A small network was trained on invented records. Each row is its activation on one of them, seen along a few directions.
Each row is followed by the record's values for the fields MUBIF, TEK, BITO, DUVIG.
Not every record has every field; a missing one is left out.
The largest differences between rows may come from other fields.
Strong random noise was added to every row along 2 fixed directions; ignore it. To show where, here is one row again and again, with new noise each time:
[   7 -148  320  107  160  118   47  -86  117  -15  -26  374 -238  267
 -212 -129  -86   48   63 -192 -211  183   78 -200]
[ -56 -109  120  245   82  229    4   86    3  115  -88  422 -460  231
 -307 -292 -305  -12  250 -127 -217  224  -17 -429]
[ 130  -32  147   59  122   72   64  -49  137  -23   37  276    3  117
 -132  -25   39    4   59 -192 -133   70  147 -118]
[ 292  135 -124   14   57   24   82   29  148  -14  115  147  306  -98
  -34   94  180  -67   82 -183  -24  -81  229  -39]

[-518 -187  256  267   54  386  -43  231 -273  171 -172  275 -861  209
 -250 -475 -397  -76  295  116 -112  342 -225 -238]
MUBIF=zezov TEK=legu BITO=gav DUVIG=rutav
[ 271  325 -769  186 -166  128  -14  366 -102  254   90   26  231 -333
  -52 -117  -59 -194  419  -24   33 -172   50 -256]
MUBIF=mav TEK=kotar BITO=gav DUVIG=rutav
[ 386   79 -463  215  -22 -112   18  115   28  109  -39 -829  516 -457
  169  456  -58 -291  -77   20  202 -417 -253 -126]
MUBIF=zezov TEK=legu BITO=gav DUVIG=lamu
[ 205  115 -252   57    2   75   55  129   41  109   28  125   87 -105
  -98  -38  -10  -74  183 -123  -65   -4  140 -198]
MUBIF=mav TEK=legu BITO=zalak DUVIG=rutav
[ 145 -244  310  378  354  228  176   25   95   91  -53 -381  136 -107
  -50  246  -33 -335   31 -232 -122  -57 -142 -202]
MUBIF=zezov TEK=legu BITO=zalak DUVIG=rutav
[  25  230 -231  -11  -57   36   57  174  -88    7  146 -179  291 -291
  167   91  254 -181   59   40  205 -154  108  243]
MUBIF=zezov TEK=kotar BITO=gav DUVIG=rutav
[  58  -49   54  139   61  206   68   98   20   67  -40  340 -218  132
 -220 -194 -141  -40  198 -178 -170  150  118 -297]
MUBIF=mav TEK=kotar BITO=gav DUVIG=lamu
[-148   59 -185  -60 -193 -138 -148   29 -138   27  -77 -218  -90  -73
  101  -11 -145   66  -66  230  166  -90 -175   66]
MUBIF=zezov TEK=legu BITO=gav DUVIG=lamu
[ 100  -93  210   36   88   -2   67  -81  123  -46  -25  231  -43  151
 -130  -36  -16   42    5 -205 -185  107  102 -139]
MUBIF=mav TEK=legu BITO=gav DUVIG=rutav
[ 328  241 -564 -184 -256 -354 -102  -41   64   -9   55 -233  445 -243
  129  224   49  111 -137  121  167 -287    6   -2]
MUBIF=mav TEK=legu BITO=gav DUVIG=lamu
[ 314  177 -560 -110 -341 -305 -206  -62   33   48 -100 -106  133  -50
  -25   78 -253  134  -51   83   83 -216  -32 -299]
MUBIF=mav TEK=kotar BITO=gav DUVIG=lamu
[-574 -149  259  221   87  367  -20  254 -283  159 -129  188 -740  151
 -154 -428 -290  -73  225  162  -82  318 -252 -127]
MUBIF=zezov TEK=legu BITO=zalak DUVIG=rutav
[ 401  149  -73  -90   50  -40  125  -15  198 -100  159   98  528 -168
   58  183  351  -75    6 -245   14 -117  334  129]
MUBIF=mav TEK=kotar BITO=gav DUVIG=lamu
[ 409  354 -652  -14  -99  -36   87  282   41   93  176 -158  581 -473
  115  179  274 -179  167  -61  139 -263  208   13]
MUBIF=mav TEK=legu BITO=zalak DUVIG=rutav
[-263 -316  417  218  158  258   29    8  -17  100 -142  527 -694  424
 -347 -417 -391   63  184 -126 -324  418  -98 -402]
MUBIF=mav TEK=kotar BITO=zalak DUVIG=lamu
[-118 -432  622 -129   44 -237 -163 -515  167 -173 -262  314 -531  699
 -233  -92 -364  411 -338  -66 -262  233 -132 -194]
MUBIF=mav TEK=legu BITO=gav DUVIG=lamu
[  21 -267  671  -42  248   18   94 -308  248 -159   -6  429 -153  421
 -143   -4   77  148 -122 -292 -279  229  173    5]
MUBIF=mav DUVIG=lamu
[-271   93  -75  171   -9  332   48  314 -228  123    7   89 -254 -125
  -37 -247  -53 -195  276  112   69  108  -19   -3]
MUBIF=zezov TEK=kotar BITO=zalak DUVIG=lamu
[-141   11  230  -86   91   54   95  -10  -33  -99  107 -107  138  -83
  127   91  308  -87  -67   16   90  -24  111  406]
MUBIF=zezov TEK=legu BITO=gav DUVIG=rutav
[  75  -14 -431   83 -358 -245 -289  -43  -51  120 -261   43 -383  118
 -209 -166 -638  179   75  138  -41    3 -287 -590]
MUBIF=mav TEK=kotar BITO=gav DUVIG=lamu
[  51   60 -239  263  -37  242   -3  257  -67  174  -49  314 -318    7
 -243 -258 -274 -102  374  -72 -114  101  -10 -457]
MUBIF=mav DUVIG=lamu
[ -83  -24  138 -313  -85 -342  -80 -308   30 -235   42 -394  259    5
  307  298  243  165 -427  211  209 -178  -98  503]
MUBIF=zezov TEK=kotar BITO=gav DUVIG=lamu
[  64  -38 -182  -73 -176 -280 -166 -152   47    4 -102  -29 -109  127
  -58    2 -267  209 -142  135  -23  -38 -162 -223]
MUBIF=mav TEK=legu BITO=gav DUVIG=lamu
[ 134 -106  -37 -170 -195 -408 -201 -349  100 -124 -141  -17  -47  245
  -28   90 -250  305 -284   98  -28  -36 -121 -105]
MUBIF=mav TEK=kotar BITO=gav DUVIG=lamu
[ 159 -274  450  232  359   99  163 -119  160  -34  -15 -419  192  -15
   17  327   88 -234 -132 -231  -94  -48  -95  -18]
MUBIF=zezov TEK=kotar BITO=zalak DUVIG=rutav
[  25 -141   59 -126  -96 -280 -113 -269   95  -52  -57   29  -60  229
   -7   44 -147  250 -211   49 -105  -18 -161  -50]
MUBIF=mav TEK=legu BITO=gav DUVIG=lamu
[ 207   44  -42   73   69   68   90   53   98   -4   61  163  153  -51
  -70  -10   87  -72  111 -169  -71   28  169  -89]
MUBIF=mav TEK=kotar BITO=zalak DUVIG=lamu
[ 215  -64 -125 -139 -226 -430 -198 -349  141  -97 -125  -27   49  193
  -35  125 -237  261 -252   34  -24  -89  -82 -116]
MUBIF=mav TEK=kotar BITO=gav DUVIG=lamu
[-566 -205  491   86  137  345   -9   63 -250   59  -96  224 -727  306
 -128 -351 -211   37   82  107 -108  331 -203  -27]
MUBIF=zezov TEK=kotar BITO=gav DUVIG=rutav
[ 260  299 -715  172 -196  159  -19  391  -92  226   27   78   76 -280
  -98 -168 -141 -174  402    6   26 -108   91 -427]
MUBIF=mav TEK=kotar BITO=zalak DUVIG=rutav
[ 348   15  216 -242  120 -203  107 -265  295 -211  117   67  506   54
   98  303  395   90 -223 -272  -78 -101  356  243]
MUBIF=mav TEK=kotar BITO=gav DUVIG=rutav
[-395 -311  835  -86  257   72   45 -260   -2 -187  -17  105 -320  342
   35  -56  152  134 -238   -3 -102  257  -23  355]
MUBIF=zezov TEK=kotar BITO=zalak DUVIG=rutav
[ 246  243 -475  140  -51  130  106  307   -9  147   72  100  246 -282
  -48  -44   25 -177  282  -97   13  -63  138 -211]
MUBIF=mav TEK=kotar BITO=zalak DUVIG=lamu
[ 455  458 -839  -30 -156  -66   74  315   11  132  209 -171  671 -545
  144  192  257 -196  213  -11  206 -340  242  -31]
MUBIF=mav TEK=kotar BITO=gav DUVIG=rutav
[ 310   59   71 -148   64 -122   84 -149  220 -141  114   81  449  -19
   47  210  322   42 -130 -228  -57  -86  282  103]
MUBIF=mav TEK=kotar BITO=zalak DUVIG=rutav
[-118  116 -226 -139 -203 -160 -131   10 -137  -38  -33 -314   46 -147
  182   71  -16   27 -135  269  213 -176 -139  202]
MUBIF=zezov TEK=legu BITO=gav DUVIG=lamu
[ 256  134 -246   42  -60   62   18  125   54   44   28  137  147 -113
  -73  -30   33  -52  176 -114  -18  -39  143 -188]
MUBIF=mav TEK=kotar BITO=zalak DUVIG=rutav
[ 170   25   96 -104  101  -80  105  -63  175  -49   83  170  271   11
   33   79  242   59  -58 -163  -79   17  218   99]
MUBIF=mav TEK=legu BITO=zalak DUVIG=rutav
[ 295  182 -301   10  -40  -20   39  113   69   59   74   77  289 -187
    4   44   96  -65  122 -118  -19  -91  161 -143]
MUBIF=mav TEK=kotar BITO=zalak DUVIG=rutav
[-268  -88   63  -46  -89  -88 -121  -69 -142  -22  -98  -72 -312  125
    6  -85 -178  127 -115  223   56   55 -217   37]
MUBIF=zezov TEK=legu BITO=gav DUVIG=lamu
[ 175  -34  136   -1   92  -14   60  -85  121  -75   30  203   92   65
  -60   35  108   43   -5 -180 -120   57  178  -32]
MUBIF=mav TEK=legu BITO=zalak DUVIG=rutav
[-209   95  -96   48  -19  219    2  218 -185   83   24  -25 -136 -121
   30 -149   28 -116  156  121   66   28  -11   52]
MUBIF=zezov TEK=kotar BITO=zalak DUVIG=rutav
[ 283  177 -264   71  -12   83   58  145   74   52   86  183  197 -137
  -75    9   73  -97  200 -146  -27  -63  178 -158]
MUBIF=mav DUVIG=lamu
[ 150   68 -152  124    4  111   53  145   31   65   23  224   21  -50
 -140 -124  -46  -87  223 -132  -63   47  128 -213]
MUBIF=mav TEK=kotar BITO=zalak DUVIG=lamu

Here are new rows. What are their fields?
[ 391  242 -390  -17  -85  -35   42  126  110   -3   94   32  428 -240
    1  131  152 -101  155 -132   41 -176  248  -62]
MUBIF=mav TEK=kotar BITO=gav DUVIG=rutav
[  -4   54 -233  140  -12  139   42  260  -72  227   20  228 -149  -75
 -121 -205 -164  -45  247   -9  -72   90   -7 -286]
MUBIF=mav TEK=legu BITO=gav DUVIG=rutav
[ 103 -141  446 -158  197    0  125 -224  198 -101   50  265   59  262
  -49   49  199  147 -152 -243 -183  105  237  115]
MUBIF=mav TEK=legu BITO=gav DUVIG=rutav
[  37  -79  145   41   66   -5   13  -32   97  -21  -21  222  -80  161
 -100  -88  -29   38   26 -120 -150  108   63 -169]
MUBIF=mav TEK=kotar BITO=zalak DUVIG=rutav
[ 224   85 -393  -94 -255 -348 -174  -97   50  -10  -56 -130  162  -60
   42  113 -173  156 -130  102   60 -193 -103 -163]
MUBIF=mav TEK=legu BITO=gav DUVIG=lamu
[-279  -80  117 -140 -107 -154 -103 -141  -88  -56  -77 -182 -181   94
  112   22  -76  134 -211  248   91    0 -196  208]
MUBIF=zezov TEK=legu BITO=gav DUVIG=lamu
[ 154  169 -391  122  -41   88   32  265  -41  144   58  109  107 -204
  -62  -96  -23  -95  254  -35   -5  -54   65 -224]
MUBIF=mav TEK=legu BITO=zalak DUVIG=rutav
[ 402  205 -264  -41   35   15  112   91  143  -16  144   69  517 -238
   46  153  290 -130   93 -200   36 -125  317   41]
MUBIF=mav TEK=kotar BITO=zalak DUVIG=lamu
[ 138  198 -645  277 -173  162  -30  374 -138  283  -10   89 -108 -239
 -165 -239 -294 -177  451   18    4  -31  -31 -495]
MUBIF=mav TEK=kotar BITO=zalak DUVIG=rutav
[  11 -387  508   44  235 -213    0 -347  155 -104 -109 -522   47  179
   63  358  -86   39 -432  -46  -65  -82 -311   33]
MUBIF=zezov TEK=legu BITO=gav DUVIG=lamu
[ 213  226 -653  -79 -311 -308 -167  -26   -6  114   17 -165  231 -145
   67  116 -166   69  -15  140  114 -263 -159 -153]
MUBIF=mav TEK=kotar BITO=gav DUVIG=lamu
[-558 -306  370  -25  -36  -92 -184 -193 -166   -4 -205  -42 -700  373
  -48 -193 -371  243 -221  300  -28  219 -398   -1]
MUBIF=zezov TEK=legu BITO=gav DUVIG=lamu
[-397 -225  608  -32  214  160   51  -96  -51  -83  -12  119 -340  242
   -9 -112  102   31 -127   -1  -84  243  -20  267]
MUBIF=zezov TEK=legu BITO=zalak DUVIG=rutav
[ 205   90 -157   30  -32   21   55   67   63   27   62  103  140  -68
  -41   -9   61  -36   88  -88  -13  -37  160 -104]
MUBIF=mav TEK=kotar BITO=gav DUVIG=rutav
[ 170   43   34   32   77   44   67   -6  105  -40   69  210  108   18
  -91   22  102   -5   69 -175  -78    8  153  -75]
MUBIF=mav DUVIG=lamu
[-441 -159  255  162   35  247  -35  142 -200   93 -108  132 -589  152
 -133 -309 -264  -47  155   92  -57  235 -160  -93]
MUBIF=zezov TEK=kotar BITO=gav DUVIG=rutav
[-187  195 -241  153  -41  315   47  356 -220  149   57   20 -120 -231
    8 -163   22 -240  301  116  131  -14   -3   24]
MUBIF=zezov DUVIG=lamu
[-220 -100  244 -245  -68 -224  -81 -273  -27 -159  -50 -182  -65  180
  136   98   39  197 -333  211   96   -1 -127  315]
MUBIF=zezov TEK=kotar BITO=gav DUVIG=lamu
[-443  -60   59  187   -5  382  -30  279 -296  162  -81   88 -614   63
  -94 -378 -244 -115  254  170  -22  221 -199 -161]
MUBIF=zezov TEK=kotar BITO=zalak DUVIG=rutav
[  43  -65  125  112   88  156   61   52   48   36  -36  346 -173  138
 -196 -188  -98    4  170 -160 -163  166  106 -230]
MUBIF=mav TEK=kotar BITO=zalak DUVIG=lamu
[-214  -45  -72  -39 -191 -159 -208  -92 -128  -14 -100 -152 -242  104
   36  -48 -253  114 -110  242  100  -29 -263   19]
MUBIF=zezov TEK=kotar BITO=gav DUVIG=lamu
[ -76  297 -736  -50 -374  -97 -178  257 -273  147  -31 -400   13 -320
  178  -47 -179  -58   82  422  313 -231 -247  -51]
MUBIF=zezov TEK=kotar BITO=gav DUVIG=lamu
